A small network was trained on made-up records. Each row is its average activation on records with the value named, seen along a few directions.
Values that are neighbours, or in one group, have similar rows; names and order tell nothing.
(in the rows, 500 means zero)
Random noise pushes rows far along 2 fixed directions. That doesn't count. These rows show it; they differ only by the noise:
[366 460 527 433 451 472 502 608 468 531 556 405 403 508 542 437 439]
[705 733 486 699 409 602 647 535 637 713 851 263 414 755 692 274 502]
[686 532 367 901 623 445 819 573 823 363 791 405 415 589 647 492 260]
[666 498 358 905 645 423 827 581 831 320 769 426 415 560 634 521 234]


ZOLED, 13 values:
kirul: [493 622 470 416 369 520 380 540 552 631 395 497 494 642 419 538 599]
ramu: [625 420 411 541 501 455 532 368 561 323 323 662 531 382 317 678 469]
kabu: [522 593 596 492 537 577 532 597 419 670 671 380 528 582 624 316 615]
folol: [507 547 545 326 404 597 309 304 333 575 400 551 550 444 402 414 740]
vos: [569 424 452 650 589 561 554 389 582 326 498 585 684 393 605 481 458]
sotet: [515 388 518 520 682 548 526 357 404 485 538 539 593 482 632 536 454]
fod: [595 472 438 769 621 436 745 598 682 432 674 384 420 592 607 503 329]
divet: [711 663 333 769 645 511 666 492 703 450 552 618 486 604 375 640 432]
rotik: [636 472 397 795 664 469 674 468 705 329 701 516 620 492 742 466 372]
zod: [574 571 395 661 515 402 665 634 745 415 529 506 423 538 429 553 349]
kose: [447 238 457 706 747 213 669 654 781  73 409 611 418 378 447 829 225]
zom: [732 587 434 613 513 464 546 419 602 478 423 650 543 463 357 651 502]
kepo: [730 393 374 886 704 483 696 254 674 123 525 672 623 300 499 704 337]
ZOLED is arranged as a ring.
- A walk along ZOLED starts at fod and steps to its neighbour kose. Put ramu, sotet, divet, zod in the order it reaches them. => zod, divet, ramu, sotet
- Name the neighbours of kepo, in listed order. => folol, vos

RUVA, 14 values:
pulu: [393 285 355 598 780 316 670 715 655 219 491 612 456 427 422 649 243]
musug: [651 606 302 585 479 527 584 459 564 452 461 538 425 553 390 651 396]
monut: [412 524 420 407 637 455 431 679 410 532 521 509 457 600 437 442 496]
luv: [351 561 624 631 512 453 597 484 496 564 581 347 385 512 599 417 393]
ruga: [502 362 569 351 498 503 490 392 280 469 451 560 585 363 541 472 633]
nadut: [739 750 464 608 377 562 519 433 599 680 572 469 485 689 480 464 609]
bakod: [674 630 530 757 564 649 578 272 594 528 713 464 562 535 571 345 523]
fafe: [399 302 390 509 614 506 472 474 471 191 440 634 605 326 551 631 409]
bovi: [614 597 607 497 388 643 496 477 481 672 522 438 519 615 556 408 606]
lupu: [665 564 456 629 581 429 530 477 732 492 426 592 596 500 433 688 466]
gegur: [390 213 473 499 426 321 507 692 585 319 484 447 527 358 546 614 331]
pigi: [369 476 661 298 374 526 411 575 416 706 503 317 428 597 577 361 574]
kudo: [789 715 394 879 541 453 714 430 865 394 624 567 413 560 474 534 451]
pefo: [782 697 467 678 484 691 605 337 536 618 773 419 583 648 687 313 618]
RUVA is arranged as a tree with 4 forks.
- Name the neighbours of monut, in listed order. => pulu
- Name the neighbours of bakod, in listed order. => pefo
- Name the neighbours of musug, in listed order. => nadut
- Name the neighbours of luv, in listed order. => pigi

TEDU, 14 values:
bon: [352 444 492 408 383 423 347 603 596 535 359 483 536 534 412 698 426]
vinud: [485 582 481 319 444 429 566 648 390 612 392 506 357 629 370 550 542]
varo: [516 415 378 600 622 421 494 389 488 288 407 708 583 271 381 706 436]
riku: [869 435 330 658 634 540 675 387 718 402 701 589 715 504 530 509 504]
gad: [425 360 704 258 334 555 360 542 298 570 430 413 602 483 692 471 697]
ruvi: [ 37 132 596 191 492 371 337 575 222 314 259 608 487 222 418 626 467]
pize: [533 583 469 481 391 484 433 396 381 596 509 406 485 516 554 497 544]
guma: [528 475 480 535 575 560 563 617 559 552 698 373 453 541 611 374 445]
rer: [480 632 597 542 673 503 530 296 489 534 384 652 528 438 461 459 578]
num: [359 480 722 485 406 656 438 325 381 592 508 349 485 433 593 385 498]
kizak: [481 587 546 384 331 490 469 596 467 642 388 490 408 555 432 529 558]
petuk: [257 388 499 381 670 438 413 737 398 453 542 401 485 577 472 376 374]
kupad: [524 516 529 618 462 359 540 569 699 393 478 561 378 439 348 486 468]
vilu: [552 701 388 417 416 713 372 409 389 585 473 560 476 596 500 385 623]
TEDU is arranged as a tree with 4 forks.
- Name the neighbours of kupad, in listed order. => kizak
- Name the neighbours of rer, in listed order. => varo
- Name the neighbours of num, in listed order. => ruvi
- Name the neighbours of petuk, in listed order. => guma
